Here are a small network's activations along a few directions, averaged over the inputs that share one value of a field.
Related values have similar rows: they may be neighbours, one step apart, or belong to one group.
(in the rows, 500 means zero)
Strong random noise was added to every row along 11 fixed directions; ignore it. To show where, here is one row again and again, with new noise each time:
[619 428 266 485 451 280 515 540 398 300 427 542 422 449 351 654 564 502
 477 549 446 504 454]
[587 578 418 338 395 216 716 554 182 423 522 642 282 370 732 359 381 433
 639 682 535 585 457]
[581 359 565 750 681 635 340 392 628 521 589 464 452 623 399 472 391 745
 356 353 413 595 531]
[507 411 254 528 593 424 617 540 530 439 374 491 592 488 201 475 702 482
 576 398 578 480 480]
[439 462 505 465 711 540 433 592 699 462 339 482 425 558 581 335 726 646
 451 359 365 413 845]
[398 408 594 699 655 436 945 388 280 709 542 465 430 449 664 153 462 691
 444 596 820 714 560]
[809 610 478 348 460 511 474 469 561 508 498 760 620 643 451 411 372 232
 555 414 347 458 466]
[587 329 549 622 423 532 529 447 595 559 498 635 517 522 438 416 319 380
 498 488 619 530 315]
[472 618 369 528 582 343 630 450 291 395 422 253 521 455 527 708 858 616
 239 655 449 426 638]
[453 600 730 510 422 620 408 502 486 556 516 409 434 434 823 419 431 329
 485 621 471 339 422]
[650 333 396 633 530 527 310 462 658 410 507 558 512 591 227 616 419 530
 445 364 418 519 384]
[332 519 575 335 223 329 598 584 390 431 537 600 207 269 891 402 479 658
 517 799 512 530 453]
[510 360 494 350 262 324 573 613 504 419 506 856 172 341 741 198 274 517
 801 563 516 595 370]


Values of GIVEV:
bire: [399 618 327 319 309 603 830 654 488 565 447 697 804 337  92 337 655 504
 835 436 569 481 407]
dob: [459 546 408 374 810 233 535 561 430 492 354 280 365 638 624 636 642 271
 375 448 608 439 778]
razuz: [610 391 593 588 505 499 502 563 526 423 389 596 408 536 571 560 475 663
 433 413 358 536 740]
pom: [473 491 261 487 566 337 573 465 473 534 568 432 549 620 141 720 457 439
 488 430 650 633 336]
sofiv: [213 487 328 213 599 335 221 524 764 474 513 252 490 650 492 851 711 460
 437 438 623 453 484]
pofo: [837 487 516 873 638 562 608 256 260 477 610 465 625 571 312 535 421 650
 309 500 375 624 536]
sak: [357 524 399 193 594 467 260 622 757 551 513 499 473 648 459 545 541 465
 753 165 537 525 498]
div: [414 479 549 457 418 522 638 513 458 643 432 514 718 490 468 553 501 359
 504 577 730 536 532]
mesu: [696 331 165 501 470  66 616 325 300 240 467 668 325 544 564 700 631 597
 608 409 446 693 479]
veb: [441 289 633 641 205 502 716 554 538 489 408 732 389 316 546 399 366 610
 517 641 579 547 507]
kurad: [403 395 423 571 617 559 454 500 534 444 454 540 449 406 516 237 618 549
 875 329 511 505 533]
GIVEV is arranged as a ring.
Which values are neighbours of pofo? Give them in the order they are listed. -> dob, sofiv
Which values are neighbours of mesu? Give them in the order they are listed. -> div, kurad
Which values are neighbours of razuz? Give them in the order they are listed. -> bire, sak

Values of MIZ:
ladi: [328 451 641 428 429 553 436 575 628 539 484 550 444 465 702 467 513 649
 475 568 495 520 667]
mano: [606 633 436 464 518 389 518 474 339 466 566 497 402 530 540 548 432 447
 598 432 404 514 400]
vuki: [740 883 359 410 355 458 587 340 195 422 731 466 642 477 326 721 571 560
 449 624 219 497 280]
ler: [504 470 627 490 294 596 759 583 538 556 355 731 557 377 586 288 577 496
 582 541 478 446 606]
zol: [684 541 403 439 569 420 413 439 488 449 461 575 495 600 570 444 488 213
 766 322 438 441 397]
kogap: [426 475 444 340 540 418 641 547 540 529 472 664 374 485 634 197 544 531
 879 307 561 582 541]
putub: [617 582 333 558 800 462 647 370 291 549 491 405 608 585 491 303 660 352
 850 198 551 522 462]
ravun: [273 407 596 452 554 532 433 470 716 630 550 401 551 605 542 600 536 719
 116 614 707 609 592]
suke: [476 588 628 455 583 476 629 571 419 525 321 394 476 473 715 409 614 320
 306 673 518 339 790]
vin: [125 503 548 352 500 491 525 734 577 444 450 480 167 274 787 195 658 913
 654 576 434 476 771]
nitor: [369 509 381 520 441 358 801 533 286 440 423 463 465 260 563 324 693 455
 644 688 635 473 480]
MIZ is arranged as a ring.
Going along MIZ from mano by way of its neighbour ler, in what order are vuki, ravun, suke, vin met? -> ravun, suke, vin, vuki
Which values are neighbours of ladi? Give them in the order they are listed. -> kogap, putub
